A small network was trained on made-up records. Each row is its average activation on records with the value named, seen along a few directions.
Related values have similar rows: they may be neighbours, one step apart, or belong to one group.
In the rows, 500 means zero.
Random noise pushes rows far along 9 fixed directions. That doesn't count. These rows show it; they differ only by the noise:
[566 591 506 448 611 272 792 555 543 524 734 359 297 514 520 474 309 447
 524]
[479 492 477 543 409 348 671 551 491 491 410 519 343 372 509 493 772 429
 314]
[499 664 547 750 390 528 445 437 647 632 692 553 538 707 248 479 539 356
 637]
[517 594 532 563 420 509 576 555 550 552 584 507 469 590 496 452 612 494
 482]
[489 504 460 492 518 448 547 471 523 548 513 514 468 477 547 496 575 515
 457]
[608 478 542 443 543 525 526 585 506 443 343 437 379 494 476 342 342 527
 500]
[576 612 540 615 552 476 524 359 554 395 258 432 402 346 422 409 545 437
 601]
[590 488 563 513 657 541 570 416 517 449 428 507 525 410 535 495 453 448
 609]
[345 462 506 583 384 402 633 507 435 506 581 587 589 377 561 621 830 431
 331]
[705 549 594 723 542 597 452 368 546 560 513 765 432 596 457 419 435 538
 462]
[570 538 534 491 463 509 546 555 467 445 383 500 385 472 586 359 499 626
 380]


Values of K:
k5: [539 407 551 504 571 535 503 526 423 488 446 551 456 407 564 479 521 577
 366]
k10: [631 543 562 520 542 528 579 599 493 397 402 442 430 447 512 431 355 486
 590]
k6: [420 484 453 387 677 426 308 316 399 370 462 380 668 354 519 594 137 690
 573]
k12: [528 459 469 394 544 734 407 484 462 545 463 408 605 635 560 526 388 531
 690]
k1: [452 591 670 548 456 413 607 495 415 476 853 495 656 450 562 563 345 459
 506]
k13: [491 423 537 575 346 391 404 583 406 375 323 572 403 454 477 494 649 517
 290]
k8: [499 750 401 474 477 470 537 390 552 444 353 322 323 417 575 451 578 594
 642]
k11: [549 514 488 419 526 502 519 491 509 362 550 399 551 490 585 540 436 570
 519]
k9: [429 652 550 505 492 618 652 487 578 556 790 465 574 629 637 660 556 475
 675]
k4: [344 418 481 355 554 487 508 568 388 489 778 459 613 526 398 630 243 433
 614]
k2: [480 242 426 405 591 455 423 539 507 572 446 525 492 496 366 497 308 393
 476]
k3: [448 539 402 496 528 577 218 362 569 539 313 501 566 546 417 395 487 521
 566]
k7: [502 400 647 611 493 566 509 546 397 419 666 677 766 549 499 680 519 439
 485]
K is arranged as a tree with 4 forks.
What is the length, in steps, of the shortest route from k13 to k5? -> 4
List every value one step from k3, in the order listed. -> k2
List every value one step from k8, in the order listed. -> k10, k12, k9, k4
List every value one step from k11, in the order listed. -> k7
